Each row below holds a small network's activations on one input, seen along a few directions.
Each table varies a few parts of the input and shows all the possible inputs, shuffled.
Descriptions start from the smaller parts, as in this example, which fits no table here: one of 2 separate values, together with either a single point or one of 9 places along a line or (one of 6 places along a line, together with one of 8 places around a ring).
Shared parts are said once, and a part with two or three values counts as separate values.

Other details of the inputs vary at random and push rows far along two fixed directions, the same in every table; ignore that.
These rows show it; all are for the same input, with only those details redrawn:
[ 38  32  10 -36 -10  15  22  -4 -31   3 -43  -7 -11]
[ 21  32 -15   9 -38  24  66  27  11   3  55  55  -8]
[ 29  66  10 -42  42 -33 -20  -7 -17  -3 -43 -68   0]
[ 12  60 -17  19  -9  -4  47  34  30  -3  77  33  -4]
[ 36  26   3 -25 -24  26  37   3 -27   2 -28  17 -15]
[ 26  49   1 -20   4  -3  22   9  -6  -1  -1  -5  -8]

A family of inputs:
R1: [ -33   -5   -7    1   24   35  -55  -30 -104   13  -45  -44    8]
R2: [-37  23 -18  17   4 -24   5  17  45  -3  49 -55 -37]
R3: [ 18 -37   9   3   8   5 -31 -13 -20 -15 -21  24  23]
R4: [ -8 -18 -23   2  -7   1  -3  35  15  -9  43 -42 -25]
R5: [-24  39   8  44  63 -73 -36 -11  75 -11  61 -15  22]
R6: [ 48  15  14 -54 -23  29  20 -17 -54   5 -87  -8 -15]
R7: [ 21 -66   0  24 -45  45  17   3   8  -4  23  87  16]
R8: [-39   3 -18  17 -28 -31  25   8  59  -9  43 -35 -16]
R9: [ 32  -1  16 -48 -25  40   4 -29 -55   7 -85  13   4]
R10: [-11 -12  19   2  35 -52 -47 -38  29 -12 -43 -43   2]
R11: [-16 -23   4 -26 -16  10  -2  -7 -27  19 -60 -64 -49]
R12: [  4 -51  23  19 -26  22   4 -24   0  20 -33  65   5]
R13: [-10  10  29   3  57 -51 -56 -30  -3   8 -35 -17  20]
R14: [-48 -21 -16  60 -17 -10  25  18  76  14  59  26  -7]
R15: [-11 -35   7 -21   9 -31 -40   7   7 -26 -26 -63  -5]
R16: [ 50  37   8 -54  64 -25 -40   9 -41 -12 -48 -86  16]
R17: [-55  35 -19  24  25 -73  -9  27  78  10  71 -74 -13]
R18: [ 11 -81 -19  21 -56  44  16   9  16  -4  15  78   6]
R19: [ 23   2  -4 -23  48  -1 -39  -2 -26 -10  -7 -15  25]
R20: [-28 -67   3  20 -74  49  55  13  12  16  -5  56 -39]
R21: [-17  70  -7  21  71 -54 -24   2  42  -5  72 -19  25]
R22: [  5  -3  14  12  -4   4   7 -18 -10   2  -6  41  13]
R23: [-32 -19 -10  60  -2 -18  11  13  75  17  67  48   5]
R24: [  7   0 -14   3 -49  54  57  27 -10  27  27  95   2]
R25: [ 34  21   6 -45  47  -4 -49   0 -31  -1 -38 -48  21]
R26: [  -4  -75   17  -18  -47   25    3  -50  -18   -7 -115  -14  -18]
R27: [-28 -11  29 -19  10 -39 -26 -24  18 -22 -53 -68 -24]
R28: [  0 100 -11   4  69 -66  -6  42  32   9  66 -40   4]
R29: [  0 -70 -11   4 -39  20  -8   0   5 -13 -35   5  -1]
R30: [ 21 -43  11   3 -23  42  13   4 -26  -6   9  72  20]
R31: [ 13  -4   8 -15   3  28  -4 -17 -44  26 -41  30   5]
R32: [-11 -15 -10  -6   0 -35 -19  20  28 -21  23 -68   0]
R33: [-26 -37 -35  33 -13  75   6  11 -55  -8  68  38  20]
R34: [-18   8  -1  52   5 -23   9  -5  47  -7  74  58  17]
R35: [-42  -7  -7  -9   7  39 -28 -30 -68  -4  -5 -25  19]
R36: [-14  -8   4  40 -12   7  29  12   2  13  47  90  16]
Q: Changing only one part turns R10 into R18. The same change can be made to R22. Which row results?
A: R30
Q: Describe the family of inputs behind these rows.
A: one of 3 separate values, together with either a single point or one of 11 places along a line
Q: Change only the choice among 3 separate values in R32. List by row number the other rows that result.
A: R8, R17
Q: Change only the place on the line of 11 in R28. List by row number the other rows that result.
A: R11, R12, R13, R14, R17, R20, R23, R24, R31, R36
Q: Change only the choice among 3 separate values in R1. List by row number the other rows that result.
A: R33, R35

A family of inputs:
R37: [-24  -6 -19  46 -28  10  40  22  48   3  86  61   1]
R38: [ 10 -13   7 -11 -18  25   5 -20 -32   7 -42  15   0]
R39: [ 27   5  15 -44  16  -3 -27 -17 -41  -2 -73 -40   1]
R40: [  4  12   0 -15  12 -16 -10   5   5  -1 -13 -39  -8]
R41: [ 16  25   9 -26  33 -30 -25  -2  -7  -5 -31 -50   0]
R42: [-6 -5  1 15 -2 -3  5  0 19 -2 20 24  5]
R43: [ 10 -29  11 -11  -8  13 -10 -14 -24   4 -41  11   5]
R44: [ -2  30 -11  -2  23 -17  -6  17  12   0  28 -25   2]
R45: [-14  -3   3   0  26 -19 -31  -5   5  -4  -8 -33   4]
R46: [ 26  -1  12 -25 -14  11  12  -8 -21   1 -44   2  -9]
R47: [-8 14 -4  5  4  1  4  4 -6  4 14 -3 -2]
R48: [-19   9  11  -9  39 -39 -46 -15  -3  -5 -28 -63   1]
R49: [ -4 -32 -23  36 -63  64  64  22   3  13  62 100  -2]
R50: [ -6  49 -17  25  20 -25  19  31  49  -2  89  18   7]
R51: [-29  29  -8  30  28 -40  -9  13  47  -2  65  -7  10]
R52: [ 19 -12  12 -12 -11  24   3 -18 -32   4 -42  25   4]
R53: [ 11 -34  10 -12 -13  11  -8 -12 -15  -3 -45   3   0]
R54: [ -5 -37   7  -8 -26  22   0 -16 -22   1 -41   1 -11]
R55: [-10 -22  -6  11 -13   1   3   5  20   1   9  -2  -8]
R56: [-5 -2  2 15  1 -5  4  1 17  1 22 27  7]
R57: [ -6 -12  -8  28 -23   6  29  15  38  -2  50  50   0]
R58: [ -5  17  -6   3  -3  -7  14  12   9   0  18 -17 -13]
R59: [  4   5  -7   3  19  -6 -16   6   0 -11  24  -5  15]
R60: [  8  10  10 -17   9   1 -11 -18 -29   5 -41 -18   2]
R61: [  9  21   4 -15  21 -28 -14   6   9  -4  -9 -34   0]
R62: [ 0 10 -9  2  0  9  9 13 -1  4 23  9  2]
R63: [  7  -5 -10   4 -42  34  45   9  -3   8  17  44  -8]
R64: [ 22  -9   9 -20 -24  14  16  -8 -14   1 -41   8 -10]
R65: [  1  34   8  -7  59 -41 -47  -6  -2  -5  -8 -44  18]
R66: [-22  59 -14  14  42 -46 -10  24  40  -6  69 -41   1]
R67: [  3 -42   5  -9 -24  22  -3 -10 -18   0 -42   0  -6]
R68: [ -1  -9 -12   3   1  13  -4   9  -7  -8  25   2   9]
R69: [ 16   7   2 -12   4   7   0   0 -14   2 -13   7   5]
R70: [ -6 -13  -1  13  -1  -1  -2   4  12  -1  17  19   7]
R71: [ 0 22 -2  0  5 -3  8  3  4  3 12  2  1]
R72: [-13 -15 -11  26 -15  21  18  13   8   7  44  43   3]
R73: [  3 -19   5 -11 -20  28   4 -15 -35   5 -38   8  -7]
R74: [-22   9   5   0  33 -45 -35  -5  27  -9  -8 -67  -9]
R75: [  8  -6   7 -23 -13  20   3 -10 -33   4 -43  -9 -10]
R76: [ 20  -4  10 -14 -10  22   6 -14 -32   5 -37  20   3]
R77: [ -6  30  12   3  54 -40 -38 -10   9  -4  -1 -29  13]
R78: [  6 -24   2 -18 -14  25  -5 -12 -36  -8 -33 -11  -1]
R79: [ 11   7   8 -20  -6  -1   6  -7 -13   2 -36 -21 -10]
R80: [-11 -10  -4  15 -14  -6  10   0  31  -1  14   5  -7]
R81: [-12  45 -12  24  50 -44 -21  20  41 -16  82 -16  22]
R82: [  1  21   4 -17  41 -29 -42 -14  -9 -14 -19 -56  13]
R83: [  2 -35   7  -9 -15  20  -7 -12 -27   6 -38   4  -3]
R84: [  6   5   5 -16  16   3 -19  -9 -29   4 -32 -24   3]
R85: [ 8  7 -5  6  0  9  9 10 -5  4 21 26  8]
R86: [-16  -7   4   1  11 -22 -21  -6  10  -7 -13 -38  -4]
R87: [  8 -31  -4  -4 -63  45  48   6 -12   8 -12  34 -26]
R88: [-2 -5  1 14  6  2 -3  2  0  3 17 25 10]
R89: [ 11 -30 -19  16 -72  63  73  26   0  11  40  80 -17]
R90: [ 11 -34   9 -12 -15   8  -7 -14  -9   1 -49  -3  -5]
R91: [ -5  -5  -1  14  -4 -14   5   2  33  -4  17   9  -2]
R92: [-16  -7  -4  15  -7   8   5   0   0   3  18  15  -3]
R93: [ 14 -13   7 -20 -32  18  19 -10 -17   5 -45  -1 -15]
R94: [ -2  -5   8  -4   5   2 -12 -18 -17   3 -30  -5   3]
R95: [-32  31 -12  36  33 -51 -10  19  66  -9  77 -17   8]
R96: [10 19  0  1  3  2 14  6  3  2 16 22  3]
Q: Describe the family of inputs behind these rows.
A: one of 5 places around a ring, together with either a single point or one of 11 places along a line
Q: Changing only the place on the ring of 5 turns R69 into R96. The same change can be made to R90. Which row results?
A: R91
Q: Changing only the place on the ring of 5 turns R48 into R56. The same change can be made to R58. Which row results?
A: R46
Q: Change only the place on the line of 11 in R49. List by row number the other rows that result.
A: R40, R44, R45, R55, R62, R67, R72, R83, R84, R89

A family of inputs:
R97: [  3 -31   1   1 -21  24   7  -3 -14   1 -11  24   0]
R98: [ -2 -27   0   4 -25  25  12  -3 -13   6 -11  24  -5]
R99: [-20  17  -4  15  28 -27 -19   5  19  -5  32 -20   7]
R100: [  2 -27  -2  -3 -30  26  15  -3 -12   5 -18  12 -10]
R101: [  5 -30  -3  -4 -27  25  11  -2 -11   0 -13  14  -4]
R102: [-20  18 -16  41   8 -23  14  27  59  -3  91  29   9]
R103: [  0 -26  -2  -2 -29  27  14  -5 -14   1 -14  13  -7]
R104: [-10   6  -2  15   5 -15   1   5  24   1  22   4   1]
R105: [-16  21  -4  18  39 -37 -25   8  33  -7  41 -19  13]
R106: [-13   8  -3  12   5 -16   1   6  24  -4  25  -8  -3]
R107: [  1 -25   3   1 -21  23   8 -11 -14   2 -17  23  -2]
R108: [ 14  55  -3 -14  28 -15   2  14  -6   3  18 -14   5]
R109: [-14  10  -3  15  20 -20 -12   4  20   0  24  -7   5]
R110: [  8 -28   2  -4 -28  19  13  -3  -5   0 -19  17  -8]
R111: [  39   54   28  -69   71  -39  -63  -28  -58   -7 -103 -101    8]
R112: [ 12  57  -3 -13  33 -17  -3  10  -6  -1  17 -20   8]
R113: [  3 -23   4  -1 -25  19  12 -11  -9   2 -21  21  -4]
R114: [  8 -30   7 -12 -31  23  13 -11 -17   5 -43   8 -14]
Q: Describe the family of inputs behind these rows.
A: one of 3 separate values, together with either a single point or one of 5 places around a ring
Q: Changing only the choice among 3 separate values turns R109 into R105. The same change can be made to R100. Which row results?
A: R101
